A small network was shown many inputs. Here are its activations along a few directions, one row for each input.
In each table, some parts of the input vary, and every possible input appears once, in random order.
Descriptions start from the smaller parts, as in this example, which fits no table here: line(4) and (point or line(9) or (values(3) and ring(8))).
Shared parts are said once, and a part with two or three values counts as separate values.

Other details of the inputs shift rows strongly along three fixed directions, in all tables alike. That doesn't count.

A family of inputs:
r1: [  6 -21   6  40   5  30 -30 -18 -28  16  -9  24  -1  -6]
r2: [ 36 -27  29  -5 -25  26 -48 -34  -3  19   4  31  -5  12]
r3: [ 27 -34  21   1  -5   2 -21  15  36  10  38  19 -14 -12]
r4: [ -9 -10 -20 -29  -8   4  -5 -30  -1  -7 -13  -2  17  16]
r5: [-10 -20 -19  -7  -5  42 -29 -31 -22  20 -15  13  11  18]
r6: [  6 -19  -1  28  18  25 -40  10 -61   9  11  22   8   9]
r7: [ 15 -22  12  29  27 -19 -50  19 -57   1  -1  10   5  -2]
r8: [-21  -9   2  -3   1 -19   8  -1  58 -11 -11 -16 -12 -41]
r9: [-22 -17   3  18   1  -3  21  -2  35 -10  -6  -1 -17 -18]
r10: [ 36 -22  27 -10 -27  30 -41 -26 -11  30  -1  22  -2  18]
r11: [ -3  27 -16 -45 -26  -6  34 -30  31 -13 -18   3  -6 -15]
r12: [ 17 -27  22  -2   0   1 -42 -20 -28   6 -25  19 -11   7]
r13: [-12  56 -21   2  28  14   3  26 -27  12 -25 -15  28  42]
r14: [  4 -31  16   7  -8  44 -38   4 -10   8  10 -16 -14  13]
r15: [  8  45  -3 -39 -10   3  18 -15  60  -4 -44   8   9  12]
r16: [ 35 -29  25  -2 -10  -6 -21 -11 -12   4  10  19   9  16]
r17: [ 17 -29  20   2   8  22 -36  18  -1   2  22  17 -32 -10]
r18: [ 35 -14  18   2 -22   1 -23  -6  -1  -2  15  31  -5  -6]
r19: [ -6  14   1  -6  15 -23  13  35  15 -12  18  -2 -29 -32]
r20: [ 10  11   3   1  13   3 -22  23 -85  19  11 -25  21  45]
r21: [-31   2  -6  -8 -16   7  35 -28  47   4  -3 -23  -3  14]
r22: [  1  24 -20  34  21 -24  10  46 -60 -14  38   3  17  -1]
r23: [ -3  -1  -1 -27 -11 -10  12  -7  62  -2  22   1 -14 -14]
r24: [ 35 -18  20  21  12 -23 -22  25 -49 -20  13  20  -9  -5]
r25: [ -3  57  -9 -26  -4  -3  17  11 -56   6 -19 -24 -17   9]
r26: [-24 -18  -3   7  -5   0  36 -10  52 -21   0   2 -11 -18]
r27: [-15  20  -1 -50 -24  27 -14 -55   0  28 -57  -4 -17  10]
r28: [-14  55 -18 -18  10 -30  46  52 -10 -16  34 -34 -22  -7]
r29: [ 45 -21  29   7  10   9 -40  -1  20  -9 -24  33  11  27]
r30: [ -2 -10 -12  13 -10  41  -7 -36 -12  15 -12  10   4   7]
r31: [ -7 -18  -5  -9   9 -11 -24 -18  -8  -4 -23  10  10  -5]
r32: [ 27 -29   8  22   9  -7 -40  17 -48  -7  24  12  17  15]
r33: [  0 -11   5 -35 -16   5  12  -3  58  20  13   1  -5  -6]
r34: [ 39 -31  29   1  -9 -11 -14   3 -14   6  14  21  15  12]
r35: [ 13  15  17   8  17 -18 -28  14 -80  10 -20 -13 -15  19]
r36: [ -8 -12 -20 -30  -4   7  -4 -29  -3  -9 -18  -2  15  11]
r37: [ 36 -30  27   7  -6 -13 -28 -12 -10  -9  18  25   6  10]
r38: [-14 -18 -21 -16 -16  36 -24 -48   4  26 -18  12  18  24]
r39: [ -7  -3  -8 -33  -8  18   2  -5  29   3   3  -6 -27  -5]
r40: [ -4  80 -23  31  31 -39  70  49  18 -27   1 -11  29  -6]
r41: [-36  -1 -12 -18 -24  26  29 -38  40  12 -20 -27  -9  24]
r42: [  2 -12   5 -24 -13  33 -27  -7  10  23   7  -6 -25  17]
r43: [ 12  12  15  -9  10  18 -24   9 -96   8 -12 -15 -12  41]
r44: [-10  50 -17  15   3 -17  58  19 -25  13  16 -22  27   5]
r45: [  5 -17   5  41   6  17 -25 -16 -20  15 -12  23   0 -13]
r46: [-18   0  -5 -18 -16  10  13  -2  35  -4   5 -32  -4  -2]
r47: [-35  49 -33  -2  21 -15  23  16 -50   3 -10 -18  10   3]
r48: [ -7 -27   9 -18 -21  25  -6 -16  49  14   1 -19   2   2]
r49: [ 31 -10  25  19   1 -28 -28   5  -2  -5   1  35 -15 -37]
r50: [-22 -13 -12  -4   3  32 -48 -41 -25  41 -43   8   4  15]
r51: [-25  46 -38   5  21 -41  46  29 -24 -21   9  -9  16 -22]
r52: [ 16 -37  21  25  -3 -19  -3  19  57 -26  46   7   3 -35]
r53: [-27  59 -22  23  18 -23  34  10 -42   9 -15 -25   2 -10]
r54: [ -7   8   0  20  12 -15  44  20  92 -28 -11   1   7  -6]
r55: [-30  40  -8  -3  14 -15  30  44 -19 -11   2 -52 -14 -13]
r56: [ -7 -19  12 -20   0  28 -49 -18  11  35 -23  -2 -38   1]
r57: [ 16 -13  10  51  14  28 -24   6 -56   6  15  20   1   0]
r58: [-30   5 -26 -42 -21  45  -8 -60   1  48 -35 -12  25  43]
r59: [  8  18   0 -20 -12 -22  24  -7  21 -24   1  21  -7 -29]
r60: [-36  38 -15   9  10  -1  44  28 -32  -1  -8 -48 -20  14]
r61: [ 11 -33  -1  24   0  -1 -26 -15  12   1  25  38  25  -6]
r62: [-17   0 -17 -53 -17   2  17 -42  21  18 -26 -14  35  25]
r63: [-26  19 -19 -47  -7   3  22 -10  43   2 -14 -16 -28 -13]
r64: [  7 -32  12  22   5 -14  -2  30  37 -29  24   3 -11 -45]
r65: [  3  29   8 -18  -6   9 -12  -6 -42  12 -22  -2 -18   6]
r66: [-39   3 -17 -19 -21  27  34 -33  35   5 -20 -27 -13  21]
r67: [ 19 -18   9  31   9  11 -27  22 -52  28  28  18  29  17]
r68: [ -7 -26 -16 -25  -3   2 -15 -35  12  -8 -26  10  12  -2]
r69: [  1  50 -11 -16   1 -56  50  26 -28 -29  14 -23   7   7]
r70: [ 13 -48  21  38  -8  -6   8   7  49  -5  32  17   1 -13]
r71: [  9  18   1 -15  14 -13  16  29  90 -18  -1   9  -6 -11]
r72: [ 31 -25  13   6  -5 -24  -7   0  -4 -28  18  28   1  -6]
r73: [  1  60 -11 -24 -12 -11  29  11 -44  -3   1 -21  -9  12]
r74: [-24  36 -11 -10   6   4  29  36 -23 -12  10 -56 -11   2]
r75: [ 10  30 -13  52  14 -29  37  38 -38 -22  42   4  11 -19]
r76: [ 12 -37  22  40  -4 -16  23  27  39  -4  37  12   7 -15]
r77: [  9   6 -11 -11  18 -28  13   6  64 -32 -20  17  37   0]
r78: [ 20  11   5 -20 -24 -53  51   0  71 -20  22  28  19 -43]
r79: [-23  14   1 -39  -6  71 -21 -22  43  29 -60 -42   0  50]
r80: [-27   0   0 -43 -24  35  15 -21  37  30 -17 -44   7  19]
r81: [ 16 -43   3   6  11 -11 -23  -5   0 -26   9  32  15 -16]
r82: [ 25 -30   8  39  -8   8  -5 -16  16  12  22  32  21 -12]
r83: [-22  58 -21   5   0  14  30  -9 -54  25  -2 -37  13  34]
r84: [  1  11  -2  14  29 -19 -16  35 -79  -9   3 -10   7   7]
r85: [ 32 -13  24  25  18 -34 -18  31 -47 -23  14  21  -8 -13]
r86: [-15   8   2   0   9   0  15  29   2 -20  15 -30 -11 -16]
r87: [-35   9  -8 -58 -12  45 -23 -37  13  43 -48 -25 -37  20]
r88: [-13  11  14  50  25 -11   6  49 -49  -1  13 -24 -23   1]
r89: [ 37 -22  22  12   4   7 -35  10 -65  -7   8  13  -9  20]
r90: [ -6   8 -24  25   2 -41  55  -5  52 -35  12  26  13 -59]
r91: [-24  -2 -28  -1   5 -39  24 -19  55 -19  -9  30  19 -48]
r92: [ -2 -40  18  48   9 -25  -2   9  44 -13   8  18 -17 -37]
r93: [  1 -29  22  24   9   1 -27  22  12  -8   9  -5 -16 -28]
r94: [ 22 -24  -3  48  -6 -22  14  -4  37 -21  36  42  18 -37]
r95: [-17 -28  -2   4 -14  24  15 -22  40  -5  -6  -3 -14   1]
r96: [-19  41 -19 -27   7  -8  10  -2 -55   7  -5 -41  21  42]
Description of these inputs: ring(8) and (point or line(11)).
Question: Changing only the ring(8) part turns r77 into r15. The same change can be made to r4. Which row results?
Answer: r73
Question: Changing only the ring(8) part turns r79 into r71. The same change can be made to r55. Which row results?
Answer: r19
Question: Which other rows agree with r30 in the ring(8) part? List them by row number.
Answer: r1, r40, r44, r45, r53, r57, r75, r82, r83, r90, r94
Question: Which other rows does r91 become when the ring(8) part takes its other values? List them by row number.
Answer: r12, r27, r31, r45, r87, r88, r93
Question: Which other rows agree with r88 in the ring(8) part? List them by row number.
Answer: r9, r21, r26, r41, r54, r60, r66, r70, r76, r92, r95
Question: A walk changes only the line(11) part. It starts at r35 and steps to r12. List the rest of the walk in order.
Answer: r85, r24, r43, r89, r72, r69, r37, r16, r34
Question: Which other rows does r50 become when the line(11) part takes its other values? List them by row number.
Answer: r5, r6, r22, r38, r47, r51, r58, r61, r67, r91

A family of inputs:
r97: [-42  82 -32 -20  25 -17  64  43 -31   0  -1 -59   3  11]
r98: [ 11 -24  23 -16 -14  24 -26 -23  22  15 -20   5  -8   9]
r99: [  0 -30   4   8  -5  25 -17 -20  -6   4 -21  27   1  11]
r100: [ -4 -25   5   2  -7  28 -30 -22  31  18 -27   9  -7  11]
r101: [ -4   5   0 -23 -10 -21  26 -17  60 -10 -20  -4  -7 -21]
r102: [  7 -33  13   4 -15  34 -15 -28  16  18  -4  -2  -5   7]
r103: [  3 -16  -7 -33 -15  -4  -3 -49  60 -21 -26  22  19 -19]
r104: [ 11  24  -1  10  -1  22 -15  -1 -49  25   6  -3   0  36]
r105: [ 18  11   4  16   7  27 -18  -4 -45  27   7   3   1  24]
r106: [  6 -25  10 -22 -10  29 -35 -12  20  12  -6  11  -4  16]
r107: [ 16  -7  11  -3  -3  16 -37  -7 -30  -3  -6   7  15  21]
r108: [  8   2   7  -9 -11   8 -27   7 -52  22   2   1   7  17]
r109: [ 31   5  12  65  37 -47   6  65 -37 -45  51  18  26 -37]
r110: [ -3 -41   8   1   6  15 -23 -34   6  13  -5  18   8   4]
r111: [ -7  14 -14 -46 -26 -17  34 -48  83 -12 -10  27  10 -17]
r112: [-13   9  -2   1  13  40 -15  13 -51  21   1 -26 -10  23]
r113: [  1 -12   9  32  16   9 -22  34 -27  -5  25   6 -11  -7]
r114: [  0  17 -16 -31 -12 -23  29 -40  66 -11 -16  23  -2 -28]
r115: [ -7   2  -3 -28 -12 -12  23 -11  39 -17   3  -4 -11 -23]
r116: [  9 -12  15  17 -11  27 -22   1 -29  17   8 -14  -9  27]
r117: [ 42 -49  39  37  -6 -34 -12  29  39 -37  52  44  -4 -42]
r118: [  5 -31   6 -17   1   3 -30 -38   2  11 -19  12  -6   6]
r119: [ -9  -2   6  13  13  34 -32  18 -35  20  -4  -7  -9  22]
r120: [  7 -27  13   4 -18  27 -22 -21  23  18  -9   1   1  21]
r121: [-25 -11  -4 -12 -20 -10  34 -32  82 -17 -10   9  -2 -32]
r122: [-15 -20 -12 -23 -29  16  10 -42  57   0  -6  -2  -3  -2]
r123: [  5 -15   8  10  -6  26 -25 -31  12  15  -7  35  -1   1]
r124: [ -1 -28  13   9  -2  40 -23 -12 -11  14   4  -1 -11   3]
r125: [ 22  -2  27  55  25 -24   7  60 -23 -15  40   3   3 -20]
r126: [-26  -1  -3 -13 -14 -11  33 -23  78 -10 -18   4   4 -22]
r127: [ 19 -18   4  24  -4  -2 -18 -20  28  -2   6  44  -3 -18]
r128: [  9   1  -6  25  17 -17  14  41  -7 -17  40  -5  -1 -19]
r129: [-11  24  -2 -25  -1  28 -15  16 -53  16   0 -32 -13  37]
r130: [-19  69 -28 -22   5 -46  48  28 -45  -1  -6 -36   4 -11]
r131: [-17   2  -6   0 -14 -13  26 -16  45 -12  -8  -5 -10 -19]
r132: [ 13 -12  22  -5  -2  24 -36  11 -13  17  -3   1  -3  29]
r133: [-26  80 -24 -34  19 -29  50  46 -31  -7  -1 -52  -5  10]
r134: [ 22  25   9  45  27 -26  15  45 -36 -12  43  18   6 -19]
r135: [ -3 -12   7  18  -2  28 -29   0 -34  12   0 -10 -23  12]
r136: [-18  41 -30 -16  -4 -21  37  -9   7 -19 -11 -23  27   7]
r137: [-10  24 -11  -6   5  28 -13  18 -44  25  -4 -35  -4  44]
r138: [-23  11 -13  -8 -10   1   6 -11 -12  15 -15   0  11  -5]
r139: [-12 -15 -26 -24 -32 -29  32 -41  83  -9  -5  24  25 -35]
r140: [-37  58 -27 -54   7 -40  56 -10  -6  -7 -17 -40   6   9]
r141: [-19 -16  -4 -23  -8  21  10 -35  70  11 -28   4   8  -5]
r142: [-27  47 -24 -25   5 -11  53   7  21   5 -15 -41  10  10]
r143: [ -2  49 -13  -8  16 -13   6  15 -59  -9 -17 -31   7  13]
r144: [  4 -29   6 -25 -10  31 -33 -23  17   9 -10   9 -14   2]
r145: [ 32 -17   7  57  19 -43   1  69  -5 -38  71  20   0 -33]
r146: [-10  23 -16 -27   6 -18  21   7  27  -8 -12 -14  -9 -13]
r147: [ 24 -16  13 -10  -9  16 -28 -33  18  10  -4  37  -4  -2]
r148: [ 10 -23   6  -7   0  27 -39  -7 -12  11  -7   2 -22   3]
r149: [  8  -3  12   0   1  23 -28   5 -46  13  -2 -17 -27  11]
r150: [-25  55 -22   2  15 -29  38  19 -22 -26  -5 -23  21  -5]
r151: [ -7  10  -7  11  -4  10 -21   3 -59  27 -12  -8   0  14]
r152: [ 10 -20  10  10  -4  28 -32   0   2  21  -4   0   2  28]
r153: [-24  53 -11   6   7 -30  45  30  -9  -8  -6 -38  -6   2]
r154: [  5  -7 -17   3  -1 -27  26 -17  54 -33   3  15  32 -32]
r155: [-13  27  -2 -24  -8   4  16  -9 -12   8 -22 -34 -20   8]
r156: [-30  45 -12  -1  14 -21  40  31   6  -7  -5 -25   3  -1]
r157: [  8 -41   8   6 -11  35 -22 -24  14  11   7   4  -8   0]
r158: [ 31 -16  12  59  36 -62  10  57 -28 -31  64  18  14 -30]
r159: [  7 -29  -2  11  -7  14 -34 -36  20  -8 -22  25  13  -5]
r160: [-30  42 -30 -25   3 -12  65  -4  -1 -10 -22 -19  12   5]
r161: [ 13  -6  28   0  -7  21 -29  11 -27  17   0  -8  -6  29]
r162: [ 21 -57  23  52   3 -26  -9  21  52 -40  48  51  -7 -61]
r163: [-15 -21 -14 -22 -12  -9   6 -46  41   2  -9   6  13   7]
r164: [ 10 -34  -1   3 -15  17 -23 -27   2  24  -3  19  15  -6]
r165: [ 28   9  26  33  16 -42  12  61 -28 -29  45  -1 -12 -27]
r166: [-32  32 -31 -19   2 -22  40   2  46 -12 -14 -17  -3 -13]
r167: [ -3  14   0 -19   4   3  -3   1   6  11 -25 -17 -10   9]
r168: [  2 -13  20  18   1  35 -18   1 -33  19   2 -12 -10  14]
r169: [  0 -33   9 -26 -10   6 -27 -38  12   8  -8  16   5  17]
r170: [-25   5 -24 -12  -5  -9  21 -11  45 -14  -6  -4 -10 -20]
r171: [ 16  -5  11  -4  -3  17 -20   9 -54   5  -5   8  -2  35]
r172: [ 23 -26   7  44  10 -49  13  34  18 -26  45  43  22 -62]
r173: [ 17 -38   0   6 -14  19 -17 -23   6   3  -8  27   6  18]
r174: [ 19 -23  19  63  34 -61  -1  53 -17 -37  57  35   8 -38]
r175: [  5 -31  -1  -4  -1  38 -27 -18  21  21  -7   4   1  11]
r176: [ 44 -43   8  54  14 -52  22  36  32 -48  48  55  16 -50]
r177: [ -6  -8   2  15  13   4 -29  -6 -50  16  -6  -6  -6  25]
r178: [-19  46 -12 -38   3 -19  38  11  20  -3 -17 -30   0   4]
r179: [ 24 -21  14  -2   0  18 -27  -3 -36   4 -12  20  -6  18]
r180: [  3  17   1 -15  -4   9 -20   6 -65  26 -10 -13   1  16]
r181: [-22  39 -14 -16  -2 -13  53   2  20   3 -10 -39   7   5]
r182: [  7  16  -2  -9   6  13  -9   5 -66  11 -26 -12 -12  30]
r183: [ -6  15  -9   9   5  17  -6   5 -63  12 -23 -10  -8  34]
r184: [  8 -11  18  -5 -10  27 -29   6 -34   9  12  -8 -16  20]
Question: Changing only one part turns r131 into r102. The same change can be made to r151. Which row results?
Answer: r164
Question: Changing only one part turns r133 into r106. The same change can be made to r98. Which row results?
Answer: r161
Question: Changing only one part turns r109 into r107. The same change can be made to r134. Which row results?
Answer: r111
Question: What is each input in this table made of?
Answer: ring(8) and (values(5) or ring(6))
Question: A walk changes only the ring(6) part. It starts at r137 and steps to r145. List the rest of the walk in order.
Answer: r122, r116, r120, r152
Question: Which other rows agree with r174 in the ring(8) part? List them by row number.
Answer: r99, r113, r119, r121, r123, r126, r138, r150, r156, r162
Question: Which other rows does r177 become when the values(5) part takes its other values? List them by row number.
Answer: r127, r151, r159, r183
Question: Which other rows agree with r130 in the ring(8) part? List them by row number.
Answer: r101, r114, r118, r143, r146, r148, r149, r155, r167, r182

A family of inputs:
r185: [ -9  34 -19 -24  -8 -14  29 -29  13   3 -31   7  26   8]
r186: [ 17  -6  23  25  -2  57 -38  -3 -30  37  -4  -4  12  48]
r187: [-20  41 -11  29  20   1  35  27 -15   8   5 -24   6  12]
r188: [-14  -7  -3   2  -2 -16  19  10  64 -13  11   4 -12 -33]
r189: [ 18 -14   6  33   3 -31  -8  14 -34 -18  28  23 -11 -32]
r190: [-17   0 -20  23   5 -17  36 -12  57 -21 -10  22  14 -38]
r191: [-43 -18 -27 -19 -15  10  33 -45  81   3 -16  -6  18  -4]
r192: [-35  30 -15 -15  -8  16  34  -6 -13  21  -2 -44 -19  13]
r193: [ 12  35  -2 -13  -8 -15  27  23 -42  -3  27 -19  -4  17]
r194: [ -2 -62   3   6 -21  35 -27 -51  35  10 -11  28 -18 -25]
r195: [  9   0  -6   8  11 -37  11  11 -21 -15  17  14  31  -6]
r196: [-16  43  -7 -35  -6  15  19  10   1  17  -6 -44  -7  23]
r197: [ -6  -5  -3  56  29 -10  -4  47 -63 -12  28  -5  11  -6]
r198: [ 18 -33   1 -10 -13  27 -27 -25   1  11   1  14  24  35]
r199: [ 24  17  13   3  15 -16 -25  34 -65   5  11   3  -5   5]
r200: [ 26  15   7 -10   5 -22   5  32   0 -14  27   7  -1  -4]
r201: [ 12  17   4 -21   7 -47  12  21   3 -25  -5   2  -6 -18]
r202: [ -2  35 -16 -25 -12   0  34 -20  27   1 -16   0  25  23]
r203: [-14 -10  -3   1  11 -34  24  10  60 -38  -4   8 -17 -54]
r204: [-10  48  -5 -56  -6  -5  22   9  -7  -1 -22 -38 -11  32]
r205: [-16  -4   1   3   5  42 -38  -1 -41  24 -22 -12 -24  11]
r206: [  7 -35  -5  11  -9  16 -28 -56  37   4 -31  47  13 -11]
r207: [  9 -18  24  30  20  -6 -16  44   4 -10  21  -3 -28 -13]
r208: [  0   4  15  -9 -18  37  -6  -4 -28  29   9 -28  -9  30]
r209: [-35  15 -30 -24  -2  16   0 -42 -31  15 -37 -20  16  25]
r210: [ 11 -44   9   8 -12  43 -32 -21  11  22   4   0  20  31]
r211: [ 22 -41  37  -5 -10  42 -54  -2  15  17  -7  -1 -18  21]
r212: [  9  -6   2   6  11  -9 -29   1 -18  -6  -1  17 -11 -21]
r213: [ 45 -42  26  26  -5 -36 -18   8  -4 -19  40  52   2 -38]
r214: [ -1  14  -1  -3  16 -44   9  17   2 -33  -5   1 -16 -32]
Question: What is each input in this table made of?
Answer: line(5) and ring(6)
Question: Changing only the ring(6) part turns r195 into r198. The same change can be made to r199. Which row results?
Answer: r200
Question: Which other rows does r211 become when the line(5) part takes its other values? List them by row number.
Answer: r186, r196, r208, r210
Question: Which other rows does r206 become when the line(5) part takes its other values? List them by row number.
Answer: r189, r209, r212, r214
